A small network was shown many inputs. Here are its activations along a few directions, one row for each input.
Each table varies a few parts of the input and shows all the possible inputs, shuffled.
Descriptions start from the smaller parts, as in this example, which fits no table here: one of 5 places around a ring, together with either a single point or one of 9 places along a line or (one of 3 separate values, together with one of 6 places along a line).
Shared parts are said once, and a part with two or three values counts as separate values.
In the rows, zero is written as 128.

Other details of the inputs shift rows strongly along two fixed directions, in all tables alike. That doesn't count.

Rows:
R1: [145 133 165 194  43  71 121 125 129 163 128]
R2: [101  90  97  83 136  85 174 169  79 142 104]
R3: [147 162 176 150 112 164  94  97 168 106 187]
R4: [159 125 112 119 171 195  83  92 155 106 158]
R5: [132 159 206 171  40  86  95 134 145 128 157]
R6: [117 109  82  97 135 124 157 137 109 129  91]
R7: [ 97 104 104  90 130  93 167 166  80 133 113]
R8: [134 121 102 109 158 171 116 114 131 107 144]
R9: [110 115 100 120 160 122 166 147 117 133  87]
R10: [133 129 109 131 154 134 126 128 128 128 107]
R11: [100 104 113  98 117  91 197 158 100 128 122]
R12: [145 128 101 121 179 192  71 104 159 124 115]
R13: [124 166 198 161  49  86 112 135 139 135 148]
R14: [134 134 126 120 188 196  86 101 159 117 152]
R15: [134 126 129 128 149 126 131 134 117 121 142]
R16: [149 135 125 135 199 194  94  99 152 110 150]
R17: [130 133 101 118 183 187  88 107 158 126 114]
R18: [151 135 162 186  30  91 112 106 146 159 141]
R19: [131 159 186 156  40  82 135 127 136 129 148]
R20: [127 137 131 128 182 197  89 108 163 111 157]
R21: [146 157 157 153 106 154  58 108 152 117 149]
R22: [110 108  93  97 115  89 181 145 101 139  89]
R23: [120 119 102 118 157 118 157 136 114 137  89]
R24: [141 142 192 147  34  64 127 134 118 120 182]
R25: [150 124 105 134 169 162  96 115 139 123 110]
R26: [113 115  96 114 129  88 165 159  87 136  86]
R27: [151 136 181 156  66  71 113 143 106 122 168]
R28: [150 153 162 160 104 162  84  95 175 110 155]
R29: [150 136 113 128 169 198  91  83 172 116 126]
R30: [110  97  77 128 138 126 152 126 124 176  75]
R31: [ 81 114 121  91 125  79 200 172  89 143 111]
R32: [135 154 196 159  47  79 100 130 136 135 147]
R33: [ 95 100  87  81 167 115 171 156  96 137 107]
R34: [149 135 118 134 185 187  86 111 138 104 152]
R35: [125 141 140 134 157 145 137 128 130 119 145]
R36: [105  98  95  83 143 103 196 146  95 133 110]
R37: [124 104  99 103 103  88 163 143 101 138  94]
R38: [119 137 117 131 158 138 148 131 130 132 103]
R39: [118 119 118 124 166 137 151 142 121 120 131]
Description of these inputs: one of 3 separate values, together with either a single point or (one of 2 separate values, together with one of 6 places along a line).
Question: The inputs of R19 and R13 match in every part but the choice among 3 separate values. If R3 is changed in the same way as R19 into R13, which row does it become?
Answer: R31
Question: List by row number the other rows that have the choice among 3 separate values in common with R23.
Answer: R1, R9, R10, R15, R16, R25, R26, R27, R34, R35, R38, R39
Question: Change only the choice among 3 separate values in R8. List by row number the other rows that result.
Answer: R7, R34

Rows:
R40: [168 157 185 156 122 151  73 107 149  95 195]
R41: [125 124 123 111 127 108 158 140 104 116 129]
R42: [ 97 109  67 107 145 111 179 145 121 160  26]
R43: [169 126 100 155 183 215  58  69 179 137 132]
R44: [140 129 115 138 122 138  96 123 132 124 117]
R45: [168 144 101 156 177 219  45  78 179 118 128]
R46: [ 90 110  76 127 140  99 196 155 105 169  47]
R47: [136 151 179 138  81 137 101 110 155 106 186]
R48: [127 147 198 127  45  59 131 152 108 115 166]
R49: [130 149 188 138  71  71 124 148 111 116 160]
R50: [118  98 125 131  61  40 166 157  84 165  99]
R51: [ 97  97  80  65 179 113 197 163  84 125  95]
R52: [126 134 140 120 139 113 134 143 113 115 138]
R53: [108 113  84  77 171 146 161 136 113 118 101]
R54: [159 167 182 148 162 187  39  98 169  93 188]
R55: [137 157 195 155 123 138  83 127 144 109 194]
R56: [ 86 122 126 143  56  33 200 172  90 173  63]
R57: [124 113  60 128 207 207 135  86 179 156  64]
R58: [ 75 106 106  72 165 103 188 175  88 134 108]
R59: [138 133 128 126 193 194 107 110 146 105 169]
R60: [145 143 178 136  63  90 124 126 127 106 170]
R61: [141 119  73  99 244 218 117 103 143 103 127]
R62: [132 147 168 139 109 140 109 119 142 112 176]
R63: [158 138 158 166  76 126  75  95 157 146 145]
R64: [101 108  75  67 186 146 169 143 108 119  96]
R65: [131 110  92 118 148 161  98 107 143 146 101]
R66: [ 94 112 145  95  99  23 202 197  55 135 117]
R67: [131 119  71  79 223 221 116  96 159  99 120]
R68: [149 129 158 160  63  91  94 132 123 135 144]
R69: [134 137 173 127  89  81 139 148 105 114 161]
R70: [109 102  68  91 210 170 175 134 112 121 114]
R71: [132 134 140 125 145 116 133 141 110 114 143]
R72: [ 92  89  73  73 166 113 216 156  92 128 105]
R73: [155 158 183 166 114 158  82 105 155 104 201]
R74: [150 157 189 156 118 159  79 108 157 101 202]
R75: [147 115 113 143 130 136 100 124 126 133 125]
R76: [145 152 113 180 173 202  82  89 178 139 110]
R77: [158 129  99 146 167 181  76 104 147 116 125]
R78: [131 147 172 145  88 123 117 123 135 114 173]
R79: [160 163 183 151 106 152  69 101 157  97 186]
R80: [102 118 138 115  88  67 192 163  86 131 134]
R81: [128 103  52 107 199 190 121  99 146 146  76]
R82: [144 155 183 156 151 163  75 118 150 106 195]
R83: [142 139 168 143  75  79 140 140 105 115 159]
R84: [ 79 113 144  99  80  28 212 192  66 141 119]
R85: [100 106  73 116 135  92 190 151 109 162  31]
R86: [126 140 192 141  31  62 150 142 116 118 179]
R87: [ 94 111  97  69 187 125 164 163  98 124 101]
R88: [142 149 176 141  71  96 118 128 123 110 164]
R89: [145 147 170 140  98 112 114 127 125 109 167]
R90: [180 156 163 157 141 190  61  79 173  87 194]
R91: [111 121  80  78 224 189 126 126 135 111 106]
R92: [109 151 201 138  48  63 134 157 114 124 169]
R93: [147 125  97 132 164 202  68  78 178 141 115]
R94: [140 137 149 156  50  77 112 135 121 141 120]
R95: [122 112  63 101 181 177 112 122 135 126  83]
R96: [162 134 100 154 160 183  74  97 155 126 120]
R97: [141 146 154 154  52  98  92 125 137 136 125]
R98: [124  92  54 112 175 141 158 124 115 156  70]
R99: [138 138 161 156  38  82 106 120 135 150 125]
R100: [156 130 141 161  96 130  88  99 151 148 135]
R101: [ 91 106  86  77 224 163 160 150 112 123 114]
R102: [138 171 159 185 101 169  65  92 187 139 122]
R103: [140 123 103 136 134 137 107 126 125 125 111]
R104: [120 104  74 135 165 143 175 114 144 168  62]
R105: [122 115 126 103 104  79 180 149  96 117 130]
R106: [134 110 109 132 119 125 112 119 127 150 109]
R107: [133 138 130 119 192 208  93 103 160 102 167]
R108: [109 119 157 112  99  34 183 186  64 130 132]
R109: [103 107  88  89 184 146 176 142 109 124 120]
R110: [129 142 129 128 193 192  99 113 152 108 159]
R111: [ 96 112  88  80 183 162 161 136 122 123 116]
R112: [168 167 158 198 112 167  57  84 190 131 120]
R113: [114 117 126 153  75  68 187 135 124 175  78]
R114: [118 110  73 132 157 115 172 139 120 157  44]
R115: [141 136 167 146  92 115 131 124 132 110 181]
R116: [120 104 110 120  94  84 142 152  99 145 102]
R117: [ 79  97  86  63 171 120 199 165  93 131 104]
R118: [100  88  68  87 135 106 163 156  96 150  70]
R119: [126 145 190 154  76  75 135 152 110 122 177]
R120: [116 149 196 140  29  66 139 146 116 122 171]
R121: [142 120 106 142 127 138 113 107 139 146 107]
R122: [121 132 127 150  98 125 139 107 163 163  86]
R123: [149 121 155 164  61  78 110 127 116 151 137]
Question: The inputs of R84 and R110 match in every part but one. If R88 is changed in the same way as R84 into R110, which row does it become?
Answer: R41
Question: The inputs of R122 and R57 match in every part but one. If R42 is changed in the same way as R122 into R57, which row does it become?
Answer: R85
Question: What is each input in this table made of?
Answer: one of 4 places along a line, together with either one of 3 separate values or one of 6 places around a ring or (one of 2 separate values, together with one of 6 places along a line)
Question: Change only the place on the ring of 6 in R116. List by row number the other rows that result.
Answer: R44, R63, R81, R94, R106
Question: Change only the choice among 3 separate values in R114. List by row number the other rows that result.
Answer: R76, R104
Question: Start at R108 and move only the place on the line of 4, one step at a time. The first step leads to R66. Which rows follow, in order?
Answer: R54, R87
Question: Change only the place on the line of 6 in R110. List by row number the other rows that result.
Answer: R55, R72, R74, R80, R109

Rows:
R124: [161 153 177 159  97 140  69 106 150 109 179]
R125: [151 152 165 170 107 137  83 112 150 125 150]
R126: [ 94  97  76  92 157  95 194 165  88 151  67]
R127: [133 137 109 129 188 199  93 101 163 120 125]
R128: [148 140 146 140 139 159  88 110 146 112 162]
R129: [114 124 105 111 180 164 150 123 138 126 118]
R130: [135 131 151 132  95 103 120 136 119 122 149]
R131: [145 158 173 165 111 144  87 109 158 120 162]
R132: [143 125  98 116 185 185  98 107 142 113 131]
R133: [139 156 175 156 110 146  99 108 159 118 168]
R134: [114  99  89  98 151 106 160 153  92 135  98]
R135: [141 140 108 131 186 201  88  97 166 119 124]
R136: [130 106  67 130 143 149 130 108 143 161  63]
R137: [130 146 140 136 159 183 102 103 164 117 149]
R138: [120 131 142 134  91  83 151 145 112 138 116]
R139: [120 139 171 150  65  65 151 151 111 138 140]
R140: [124 120 106 103 162 157 129 123 129 115 131]
R141: [132 122 119 117 132 122 129 133 116 123 127]
R142: [113 134 164 142  71  62 156 154 107 140 132]
R143: [114 128 153 137  68  55 169 160  98 142 121]
R144: [108 127 142 127  98  82 162 153 109 139 119]
R145: [135 132 153 131  94 106 130 133 119 117 156]
R146: [115 127 111 119 166 154 133 127 136 131 116]
R147: [131 110  90 111 177 153 125 128 118 124 115]
R148: [106 118 146 132  59  26 186 175  78 153 103]
R149: [143 137 116 143 179 188  84 102 160 123 125]
R150: [159 150 180 163  83 121  68 116 142 115 172]
R151: [150 160 187 174  68 109  90 117 145 124 161]
R152: [112 125 121 120 118 104 151 143 115 138 105]
R153: [124 136 138 134 120 124 139 128 132 126 132]
R154: [136 139 111 130 191 206  97  95 169 114 133]
R155: [128 120 101 107 162 153 119 124 126 121 121]
R156: [132 120 110 112 147 136 124 128 121 123 124]
R157: [125 127 147 120 110 108 144 137 116 120 152]
R158: [126 115  95 107 181 160 132 126 124 120 126]
R159: [131 128 142 123 105 107 136 135 117 118 146]
R160: [110 121 121 118 122 102 161 148 112 138 106]
R161: [127 125 124 117 145 141 120 128 126 121 139]
R162: [158 151 173 160  97 137  62 110 146 114 171]
R163: [129 115 131 160  26  41 158 142 107 172  83]
R164: [139 148 138 141 151 181  94 100 167 114 146]
R165: [112 105  89  94 172 133 157 142 107 128 111]
R166: [148 131 138 172  54  95 110 110 142 160 101]
R167: [107 102  93  90 154 113 171 153  97 132 108]
R168: [136 147 137 139 152 181  94 101 165 116 144]
R169: [ 92  91  81  71 161 103 206 162  84 134  99]
R170: [143 142 165 139 110 137 106 116 139 109 176]
R171: [125 128 110 125 163 153 130 122 137 129 114]
R172: [118 119  93 117 177 155 130 129 129 135  97]
R173: [103 121 126 111 126 106 175 146 114 135 117]
R174: [116 112 108  97 138 118 158 142 108 123 121]
R175: [107 112 127  98 109  85 179 157  94 129 130]
R176: [129 126 148 125  80  79 136 147 105 128 137]
R177: [162 155 188 166  79 125  71 111 145 109 185]
R178: [134 119 124 159  52  77 135 125 127 167  85]
R179: [110 113  88 105 164 131 160 138 116 138  88]
R180: [126 133 128 133 137 137 125 126 136 130 123]
R181: [156 148 166 152 107 143  74 108 148 110 172]
R182: [121 128 111 119 162 156 139 121 139 124 118]
R183: [128 106  80 103 189 158 131 129 118 125 106]
R184: [100 110  86  96 185 147 180 138 118 132 100]
R185: [133 124 137 163  38  70 128 126 128 166  93]
R186: [149 148 171 149  93 130  80 115 142 113 170]
R187: [122 110  84  94 188 168 139 123 127 116 119]
R188: [118 122 128 107 134 129 143 135 119 121 142]
Question: The inputs of R139 and R142 match in every part but one. If R147 is changed in the same way as R139 into R142, which row does it become?
Answer: R134
Question: The inputs of R132 and R156 match in every part but one. If R170 is changed in the same way as R132 into R156, which row does it become?
Answer: R169
Question: What is each input in this table made of?
Answer: one of 5 places along a line, together with either a single point or (one of 2 separate values, together with one of 6 places along a line)
Question: Change only the choice among 2 separate values in R132. List by row number the other rows that result.
Answer: R151
Question: Change only the place on the line of 6 in R174. List by row number the other rows that result.
Answer: R130, R150, R167, R175, R176
Question: Change only the place on the line of 6 in R142. List by row number the other rows that result.
Answer: R133, R149, R154, R179, R180
Question: List by row number the other rows that have the place on the line of 5 in common with R124.
Answer: R128, R129, R131, R138, R141, R148, R157, R159, R166, R171, R182, R183
Question: Start at R185 and move only the place on the line of 5, one step at a time. The first step leads to R136. Which rows follow, in order?
Answer: R178, R166, R163

Rows:
R189: [113  98  79  83 161 126 168 143 102 132  95]
R190: [122 140 162 135  81  94 143 135 126 130 140]
R191: [119 113  86 103 189 152 142 131 120 124 109]
R192: [134 127 141 155  70  76 134 136 119 152 112]
R193: [120 133 116 123 183 162 126 126 137 124 124]
R194: [115 128 123 121 147 123 152 140 121 129 117]
R195: [100 117 115 113 125  90 189 157  97 138 106]
R196: [167 150 123 164 163 223  32  67 196 120 138]
R197: [106 107 105  99 133 108 173 149 107 133 103]
R198: [107 112 116 101 118  88 165 156  96 132 109]
R199: [120 130 131 123 124 134 140 122 138 129 134]
R200: [132 143 184 151  41  70 119 140 116 124 162]
R201: [120 100  60 102 168 145 143 127 122 149  69]
R202: [128 118 101 108 166 164 123 116 137 119 122]
R203: [136 132 136 138 129 135 116 124 130 120 143]
R204: [144 126 132 133 124 134 117 117 130 123 147]
R205: [125 141 132 124 152 155 117 120 144 121 132]
R206: [148 142 137 166 114 144  93 107 156 139 124]
R207: [126 127 104 115 175 180 114 113 146 118 127]
R208: [184 163 167 194 108 179  23  73 186 122 163]
R209: [130 140 154 143 110 119 134 126 133 126 142]
R210: [165 156 139 172 146 212  36  69 198 123 142]
R211: [116 106 111 101 107  90 167 146  98 135 118]
R212: [128 145 170 139  85  96 117 141 124 125 150]
R213: [131 128 122 122 141 158 120 113 146 124 138]
R214: [ 92 108  72  81 201 146 174 149 111 135  84]
R215: [109 109 113 109 138  94 164 160  93 135 110]
R216: [120 133 111 117 169 171 125 115 146 120 125]
R217: [155 164 193 197  54 111  80 107 161 139 151]
R218: [118 118 129 109 103  84 150 152  97 130 120]
R219: [135 143 185 145  50  65 112 148 109 125 159]
R220: [145 160 190 184  42 100  88 110 155 138 143]
R221: [132 131 108 121 187 177 113 116 144 118 127]
R222: [138 116 102 116 171 162 123 116 130 120 125]
R223: [132 133 124 122 157 158 102 123 137 118 136]
R224: [112 113 128 109  85  65 168 159  85 134 119]
R225: [134 118  97 116 175 163 122 120 127 120 124]
R226: [137 133 161 145  77  91 130 130 121 129 157]
R227: [131 136 147 141 110 118 128 132 126 124 143]
R228: [108 119 128 120 107  86 182 146 107 141 120]
R229: [134 134 150 141 107 118 128 128 130 124 144]
R230: [140 131 136 133 131 126 112 128 123 119 140]
R231: [134 122 106 124 175 181 120 107 149 122 133]
R232: [103  97  89  89 135 104 182 148  98 138 101]
R233: [129 124 135 126 126 106 130 144 106 127 132]
R234: [126 130 138 132 140 130 124 137 125 125 134]
R235: [120 138 171 134  59  63 143 154 108 130 141]
R236: [126 108  84 105 190 169 140 120 129 123 111]
Question: The inputs of R191 and R194 match in every part but one. If R232 is changed in the same way as R191 into R194, which row does it become?
Answer: R199
Question: The inputs of R217 and R192 match in every part but one. If R195 is changed in the same way as R217 into R192, which row does it become?
Answer: R203
Question: What is each input in this table made of?
Answer: one of 2 separate values, together with one of 4 places along a line, together with either a single point or one of 5 places along a line
Question: List by row number the other rows that have the place on the line of 4 and the choice among 2 separate values in common with R232.
Answer: R196, R198, R200, R202, R223
Question: List by row number the other rows that have the place on the line of 4 and the choice among 2 separate values in common with R222.
Answer: R204, R208, R225, R230, R233
Question: Start at R199 and move only the place on the line of 5, one step at a time. The first step leads to R190. Which rows follow, in order?
Answer: R216, R205, R214
Question: Change only the place on the line of 4 in R234. List by row number the other rows that result.
Answer: R193, R215, R233
